A small network was shown many inputs. Here are its activations along a few directions, one row for each input.
Each table varies a few parts of the input and shows all the possible inputs, shuffled.
A made-up example of a description, with smaller parts first: one of 8 places around a ring, together with either a single point or (one of 2 separate values, together with one of 4 places along a line) or one of 11 places along a line.
Shared parts are said once, and a part with two or three values counts as separate values.
In the rows, zero is written as 128.

Other details of the inputs vary at random and push rows far along three fixed directions, the same in every table; ignore that.

Table:
r1: [122 107 138 150 131 173 153 123 129 100 146 114]
r2: [156 107 157 151 130 164 130 113 122 105 140 121]
r3: [161 104 135 101 119 122  81 179 135 143  51 171]
r4: [152 104 117 176 119 162 136 137 112  93 127 117]
r5: [ 61 174 134 107 135 105 157 129 153 160 184 102]
r6: [120 122 109  82 114  94  98 150 128 128  72 164]
r7: [ 63 172 121 120 123 127 154 118 131 142 167  92]
r8: [180  66 141 125 131 128 113 149 130 118  73 177]
r9: [158 118 135 163 130 137 145  96 110 108 155 122]
r10: [130  80 151  79 145 161 122 103 109 150  58 190]
r11: [143 150  94 146  92 128  84 192 120 112  86 109]
r12: [110 101 129 111 144 139 162  76 107 142 127 159]
r13: [ 81 139 148  74 157 114 162  85 122 198 132 157]
r14: [193 105 128  95 110 124  62 157 108 130  39 179]
r15: [187  75 134 130 129 142 114 145 115 139  70 170]
r16: [142 112 147 170 139 164 159 126 124 132 148 109]
r17: [149 113 158 147 132 164 135 117 130  99 152 115]
r18: [159  94 126 178 116 175 126 147 119  88 117 115]
r19: [115 155 138 160 133 135 152 100 118 116 190  94]
r20: [122 190 104 102  89  79  67 184 137 130 114 110]
r21: [144 145 137 163 123 147 130 126 117 110 158  95]
r22: [ 88 170 112 134 129  83 158 118 130 161 173 106]
r23: [134 112 133 160 120 178 137 145 130  96 133 103]
r24: [169 125 132 175 120 153 128 124 107 104 146 104]
r25: [178  95 127 193 123 148 136 153 125 101 130 118]
r26: [186 132 103 154  97 124  75 210 121 130  65 123]
r27: [140  99 149 164 138 156 154 135 140 112 157 118]
r28: [121 179  75 113  76  77  70 218 148 104  86 108]
r29: [ 83 120 121  73 145  97 157  69 112 159 118 175]
r30: [110  99 169 100 160 152 162 103 141 153 135 157]
r31: [103 108 145  81 152  96 154 106 147 147 131 172]
r32: [166 103 130 182 129 150 139 149 123 112 135 119]
r33: [164  79 114  92 201 140  89  54 159 140  99 138]
r34: [ 54 182 122 117 134  82 165 117 146 162 200  99]
r35: [137  70 135  84 144 129 129  95 112 131  66 204]
r36: [155  99 125  94 110 146  73 172 122 127  34 171]
r37: [143 106  91 166 195 138 126  92 172 136 159  70]
r38: [ 84 193  83 110  87  85  94 180 140 135 124  99]
r39: [ 89 107 134 106 152 129 173  66 117 139 143 162]
r40: [ 83 176 133 109 124  99 138 114 143 127 188 103]
r41: [ 86 206  75 111  80  74  87 203 152 119 121  92]
r42: [ 71 193 125 108 131  87 149  91 128 149 193 109]
r43: [102 107 156  73 162 124 158  77 118 191 112 183]
r44: [169 154 124 133  90 131  61 196 130 112  85 104]
r45: [ 86 152 154  64 149 115 143  67 113 181 137 152]
r46: [149 117 120  90 123  87  96 160 132 151  62 179]
r47: [101 120 154  60 148  96 140  78 139 137 137 178]
r48: [129 135 140 158 127 132 148 109 139  92 186 104]
r49: [ 91 203  71 126  88  75 103 169 126 139 124  95]
r50: [134 105 131 161 131 171 150 116 110 110 134 117]
r51: [150 103 145 173 139 162 156 128 122 125 146 115]
r52: [ 76 175 115  92 120  66 128 141 152 167 141 131]
r53: [172 100 133 185 129 158 135 155 120 111 128 116]
r54: [173 121 147 180 122 172 125 134 112  97 137  96]
r55: [131 136 141  60 116 109  76 147 138 140  81 167]
r56: [132 123 123 170 126 171 152 118 106 118 139  99]
r57: [107 121 154  75 144 106 133  78 130 144 132 173]
r58: [134 152 126 172 121 125 141 115 122 101 181  93]
r59: [164 125 126 169 123 125 138 112 110  99 152 112]
r60: [ 99 122 165 101 153 132 158  62 125 140 166 148]
r61: [121 158 120  78 119  74  97 127 127 143 103 157]
r62: [111 186 112 117  98  97  89 201 147 155 107  98]
r63: [152 127 151 163 120 169 130 134 133  94 158  93]
r64: [157  98 128 169 138 128 162 115 117 122 143 130]
r65: [139 116 134 170 127 142 147 149 143 106 163 106]
r66: [100 184 125  84 120  94 108 121 117 165 128 125]
r67: [133 128 136 169 124 146 144 148 136 125 156  96]
r68: [ 94 135 117 163 125 131 167 106 129 105 182  98]
r69: [ 51 188 108 110 127 105 162 101 117 163 173  96]
r70: [153  96 127 169 116 174 129 152 128  83 126 114]
r71: [130 190  70 129  75  97  66 213 120 131  78  97]
r72: [149  93 142 167 134 147 157 131 144 104 157 125]
r73: [147 134 130 170 119 122 133 126 127  86 167  99]
r74: [105  80 149  55 149 136 135  91 131 142  86 204]
r75: [170  26 108  93 208 171  94  58 151 134  52 170]
Description of these inputs: one of 3 separate values, together with either a single point or (one of 4 places along a line, together with one of 6 places along a line).
Q: The inputs of r65 and r74 match in every part but the choice among 3 separate values. If r15 is changed in the same way as r65 into r74, which row does it become?
A: r12
Q: The inputs of r66 and r43 match in every part but the choice among 3 separate values. If r2 is changed in the same way as r66 into r43, which row does it become?
A: r67
Q: Which other rows does r18 become when the place on the line of 4 takes its other values? List them by row number.
A: r11, r70, r71
Q: Which other rows does r67 become when the place on the line of 6 takes its other values? List them by row number.
A: r3, r8, r34, r52, r62
Q: A walk changes only the place on the line of 6. It starts at r73 and steps to r57. List the rest of the walk in order.
A: r20, r60, r2, r44
Q: Which other rows does r30 become when the choice among 3 separate values takes its other values? List them by row number.
A: r23, r63

Table:
r76: [ 89 139  69  22 215  66  71  44 186 189 104 134]
r77: [175 109 160 133 122 146 116 139 138  93 129 143]
r78: [102  86 157 122 169 149 218   5  97 120 197 165]
r79: [203  64 112 174 112 181 118 163 103 105  52 150]
r80: [119 126 129  47 106 131  59 163 128 168   9 176]
r81: [ 90  93 159 138 163 123 216  12 107 132 206 158]
r82: [127  85 169 157 167 207 192  90 125 116 176 112]
r83: [146 142  91 198  99 118 116 217 143 105 127  83]
r84: [126 181  99 182  89  82 125 174 141  94 183  77]
r85: [149 115 101 179 112 133 150 165 119 117 111 109]
r86: [ 58 241 125 126 103  88 143 122 143 133 232  51]
r87: [219  43 172 173 146 176 132 130 124  71 114 178]
r88: [ 72 145 123  41 129 105  98 124 110 191  57 176]
r89: [128 214 104 152  69 104  74 179 120 113 145  61]
r90: [ 80 160 119 142 125  96 150 165 151 155 184  82]
r91: [202 102 140 166 104 160  92 138  87  92  82 131]
r92: [ 92 131 148  25 148 110 106 149 154 181  65 191]
Q: What is each input in this table made of?
A: either a single point or (one of 2 separate values, together with one of 8 places around a ring)
Q: A walk changes only the place on the ring of 8. It starts at r77 and steps to r87. List the rest of the walk in order.
A: r84, r81, r78, r91, r89, r86

Table:
r93: [139  96 153 115 149 150 147  76 106 136 123 162]
r94: [140 107 116 154 119 150 135 149 118 120 108 128]
r95: [119 105 129 178 135 154 178 120 125 115 164 110]
r96: [169 134 128 154 105 148  93 169 125 105 111 105]
r97: [102 104 164  84 162 118 166  70 126 167 142 177]
r98: [109 147 126 132 120 127 132 120 129 112 156 110]
r99: [111  76 165  98 160 165 164  67 123 131 128 172]
r100: [179 100 138 167 122 143 125 144 122 106 125 132]
r101: [125 172  86  78  83  64  56 214 134 150  48 148]
r102: [152 135 133 107 114 110  92 161 136 132  98 145]
r103: [126  91 135 117 137 157 138 115 116 134  94 160]
r104: [144  76 153 159 146 185 166  81 111  96 149 134]
r105: [ 95 123 151  87 152 111 158  95 132 169 138 163]
r106: [107 166  96 161 104 107 136 169 132 122 154  86]
r107: [147  76 154 157 147 181 164  74 109  93 150 141]
r108: [170 107 144 145 122 154 108 160 131 112 104 128]
r109: [ 93 153 143 147 138 143 168  96 130 131 196  86]
r110: [162  79 158 162 149 173 163  70 102 106 147 139]
r111: [175  99 134 160 112 141 115 153 129  85 119 129]
r112: [139 127 116 116 112 120 106 134 114 116  96 144]
r113: [133 117 129 115 119 124 114 159 140 124 102 145]
r114: [131 105  89  73 184 111  76 108 168 170  67 140]
r115: [160 109 149 154 130 161 128 115 120 105 138 122]
r116: [127 123  92  79 184  92  90  73 162 153 112 131]
r117: [116 160 116  90 114  84 102 156 129 163  98 144]
r118: [137 134 126  99 111 111  91 159 136 119  93 149]
r119: [149 133 117 113 100 110  83 189 140 118  81 138]
r120: [173 105 143 145 121 143 110 156 131 114 108 134]
r121: [104 153 121  82 118 103 106 120 124 136 109 145]
r122: [169 127 104 155  95 114  96 180 122  99  96 125]
r123: [161 153 126 162 102 125 101 168 132  98 141  92]
r124: [ 72 146 137  61 148 111 141  93 122 189 115 160]
r125: [ 97 180 107 163 112 107 146 160 133 143 170  74]
r126: [103 182 107 160 111 103 144 156 131 138 174  75]
r127: [ 97 173 116 155 121 126 152 126 120 135 177  76]
r128: [162 130 100 150  96 122  95 176 118 104  91 125]
r129: [148 116 121 174 117 154 140 125 112  90 144 108]
r130: [139 119 119 118 117 111 116 143 122 125  99 154]
r131: [165 112 142 139 125 153 117 115 113 108 116 135]
r132: [107 122  90  37 189  86  78  88 169 188  73 154]
r133: [ 79 141 126  65 135 103 134  98 120 162 111 165]
r134: [101 164 103 159 110 128 146 142 122 117 163  81]
r135: [ 54 181 129 100 144  86 175  70 122 172 196 117]
r136: [133  85 161 107 147 143 148  83 127 113 130 169]
r137: [ 78 128 133  82 141 104 150 116 138 166 125 162]
r138: [115 113 136 145 137 128 166 110 129 120 161 131]
r139: [179  99 135 169 124 151 132 121 106 104 120 131]
r140: [157 153 113 173 102 149 102 177 123 106 125  80]
r141: [171 104 149 144 126 137 121 132 129 108 124 139]
r142: [102 175 104 156 106  94 139 154 137 115 180  87]
r143: [140 134 109 113 101 136  78 185 129 125  62 134]
r144: [ 79 145 133 152 137 150 176 102 133 121 193  88]
r145: [ 54 193 110  97 115  80 133 156 153 157 158 104]
r146: [144 102 145 177 138 158 163 128 128 122 156 114]
r147: [ 60 193 110  93 117  58 142 122 141 151 173 117]
r148: [169 125 116 158  96 149  88 182 126  87  98 107]
r149: [108 102 166  86 157 143 148  93 135 160 120 168]
r150: [123 127 141  88 129 118 110 151 142 159  92 157]
r151: [141 119 135 166 123 153 144 111 121  86 163 104]
r152: [141  79 163 145 156 189 162  83 114 128 133 142]
r153: [145 107  93  90 181 107  83  86 160 146  98 134]
r154: [ 93 172 118 149 113 101 146 137 143 115 191  86]
r155: [155 102 135 156 133 155 143 124 112 126 121 130]
r156: [100 200  87 148  88 108 104 186 134 115 144  65]
r157: [135 123 119 172 120 136 154 114 115  99 160 109]
r158: [169 116 102 167  98 143 104 186 118 101  86 117]
r159: [143 145 133  74 113 100  72 164 137 144  73 161]
r160: [138  84 174 108 157 153 148  85 125 135 128 166]
r161: [127 122 146  93 133 119 118 137 138 152 104 157]
r162: [113 171 113 159 114 124 137 135 119 126 166  80]
r163: [ 98 155 139 147 139 138 167  80 120 126 199  96]
r164: [155 126 133 146 119 152 111 139 117 115 115 118]
r165: [142  82 150 145 138 169 143 129 132 109 120 140]
r166: [109 163  70 157 169 104 119 100 166 130 186  43]
r167: [143 125 147 107 128 131 111 113 123 127 114 146]
r168: [ 52 194 100  97 118  74 146 122 129 160 161 110]
r169: [145 143 124 109 107 133  76 183 133 139  73 129]
r170: [ 95 153 127 148 124 128 153 133 139 115 180  90]
r171: [150 110 125 123 122 139 109 154 118 148  76 149]
r172: [ 99 115 135  87 137 108 144 118 134 153 117 168]
r173: [175 104 133 154 121 133 121 136 115 114 111 140]
r174: [143  86 157 118 153 136 154  83 113 141 124 174]
r175: [159 109 145 174 132 140 153 114 122 105 163 119]
r176: [ 80 145 136  66 145  95 146  85 118 182 126 165]
r177: [136  92 151 108 137 143 129 117 130 120 109 162]
Q: The inputs of r175 and r97 match in every part but one. If r121 is changed in the same way as r175 into r97, which row does it become?
A: r104
Q: The inputs of r94 and r157 match in every part but one. If r103 is changed in the same way as r94 into r157, which row does it become?
A: r112
Q: The inputs of r129 and r133 match in every part but one. If r154 is changed in the same way as r129 into r133, which row does it become?
A: r119
Q: What is each input in this table made of?
A: one of 5 places along a line, together with either a single point or (one of 2 separate values, together with one of 8 places around a ring)
Q: Which other rows does r141 become when the choice among 2 separate values takes its other values? List them by row number.
A: r111
Q: Which other rows does r106 become when the place on the ring of 8 takes its other values? List them by row number.
A: r99, r113, r134, r156, r158, r170, r172
Q: Which other rows does r147 become when the choice among 2 separate values takes its other values? List them by row number.
A: r175
